Each row below holds a small network's activations on one input, seen along a few directions.
Each table varies a few parts of the input and shows all the possible inputs, shuffled.
Descriptions start from the smaller parts, as in this example, which fits no table here: line(4) and (point or line(9) or (values(3) and ring(5))).
Shared parts are said once, and a part with two or three values counts as separate values.
(in the rows, 128 means zero)

Other details of the inputs vary at random and push rows far along two fixed directions, the same in every table; ignore that.
These rows show it; all are for the same input, with only those details redrawn:
[117 153 153 160  85 134 147 118  82 104 102  92 112  82]
[157 102 104 115 118 134 137 126 156 119 119 137  88 126]
[106 167 166 172  79 133 150 115  64 100  98  79 119  68]
[133 116 155 148  51 147 125 129  87 100  98 126  99 105]
[183  81  62  84 159 125 141 127 211 135 134 158  76 153]
[123 152 137 149 111 128 153 115 104 111 111  93 109  86]
[145 153  70 114 210 103 180 108 189 137 138  92 105 102]

Table:
x1: [ 93 153 171 170  92 145 148 130  68 117  85  79 147  69]
x2: [140 139  70  85 242 134 116 124 222 175 167 133 147 188]
x3: [129 143 118  96 151 113 103 127 156 137 158 190 148 185]
x4: [115 187 166 165  78 117 117  85  94 113 146 123 167 123]
x5: [ 89 143  85 110 233  67 154 141 136 144 148  94 153 106]
x6: [124 202 132 167 158 140 151  84 126 135 164  74 165 116]
x7: [114 176 123 144 173 110 176 117 125 124 119  77 122  79]
x8: [162  97 142 114  53 136  75 118 145 119 147 212 131 190]
x9: [154  96 150 105  63 134  73 128 141 123 145 216 133 191]
x10: [118 181 131 137 186 137 127 106 159 155 148  80 170 136]
x11: [118 117  84  91 213  90 153 147 157 142 137 137 117 133]
x12: [ 97 142 144 161 110  93 134 125  68 117 125  82 155  77]
x13: [166  65 125 116  52 154 107 141 132 108 105 173  77 145]
x14: [ 85 159 132 133 196 119 172 140 124 142 110  82 147  81]
x15: [172  94 110 104 138 160 101 130 180 145 163 178 127 196]
x16: [168  83 151 133  46 184  77 128 125 122 142 184 126 194]
x17: [100 140 134 127 162  93 153 142 105 129 123 111 130 102]
x18: [ 85 203 181 152 115 107 122 110  81 123 145 125 175 121]
x19: [154 106  60 102 199 124 163 120 211 151 128 112 116 124]
x20: [146  49  67  73 180  89 112 161 185 148 151 174 115 164]
x21: [119  78 187 132  23 163  94 170  59  98  84 178  91 129]
x22: [139 138 154 157  74 170  89 104 122 131 128 110 154 155]
x23: [123 137  84 104 235 112 178 133 189 157 127  96 133 103]
x24: [ 89 155 180 160  97 105 142 135  48 112 104  95 140  74]
x25: [118 142 132 143 131  99 152 124 102 123 121 103 131  94]
x26: [122 140  79 134 187  72 157 107 146 137 152  76 148  90]
x27: [151  63 143 107  69 152 104 161 123 113 100 186  82 146]
x28: [126 183 121 146 178 139 131  96 162 152 149  75 169 135]
x29: [ 84 152 166 143 118 133 141 149  62 108  95 115 117  92]
x30: [162  96 110 101 146 158 100 139 176 148 165 184 127 200]
x31: [ 94 125 154 147 111  92 123 140  71 119 121  96 151  87]
x32: [112  89 120 103 142 148 126 163 128 135 100 154 118 134]
x33: [155 101 103  96 154 161  97 141 167 146 162 188 127 207]
x34: [159  62 131 122  39 133 101 138 110 108 113 173  93 141]
x35: [141  89 165 121  60 182  55 144 121 136 123 172 136 192]
Changing only one part turns x20 into x31. The same change can be made to x21. Which row results? -> x27
Describe the family of inputs behind these rows. -> line(5) and (values(3) or line(4))
Start at x3 and move only the line(5) part, one step at a time. The first step leads to x18. Which rows follow, in order? -> x9, x8, x4
Change only the line(4) part in x26. List by row number the other rows that result. -> x13, x19, x34

Table:
x36: [132  95 167 141  26 144  99 139  75 100  93 150 105 121]
x37: [148 110 137 129  82 140 111 123 128 119 129 156 120 146]
x38: [146 103  88  88 185 124 126 139 190 151 143 161 120 165]
x39: [120 166 139 143 141 130 142 115 123 126 131 105 134 114]
x40: [114 155 133 146 134 124 132 117 110 128 135  99 147 113]
x41: [111 137 136 138 133 121 145 134 102 122 116 106 126  98]
x42: [111 155 144 147 134 138 132 122 109 132 124  96 147 115]
x43: [117 169 140 145 144 137 146 115 120 129 127 101 137 114]
x44: [117 139 132 128 139 109 129 125 123 131 136 128 144 126]
x45: [127  97 150 136  75 149 117 143  98 115 101 138 118 118]
x46: [165  61 123 111  69 147  82 139 144 127 131 183 115 175]
x47: [111 159 138 144 145 127 134 119 118 132 132  93 146 113]
x48: [132 123 108 122 145 122 144 127 147 130 123 118 115 116]
x49: [113 144 126 127 148 112 133 127 122 130 137 127 141 126]
x50: [129 117 109 117 153 110 143 138 133 129 130 129 114 121]
x51: [148 102  87  86 183 117 123 139 192 147 148 164 119 166]
x52: [135 146 118 129 141 125 138 116 141 128 140 124 128 129]
Describe the family of inputs behind these rows. -> line(5) or (values(3) and line(4))
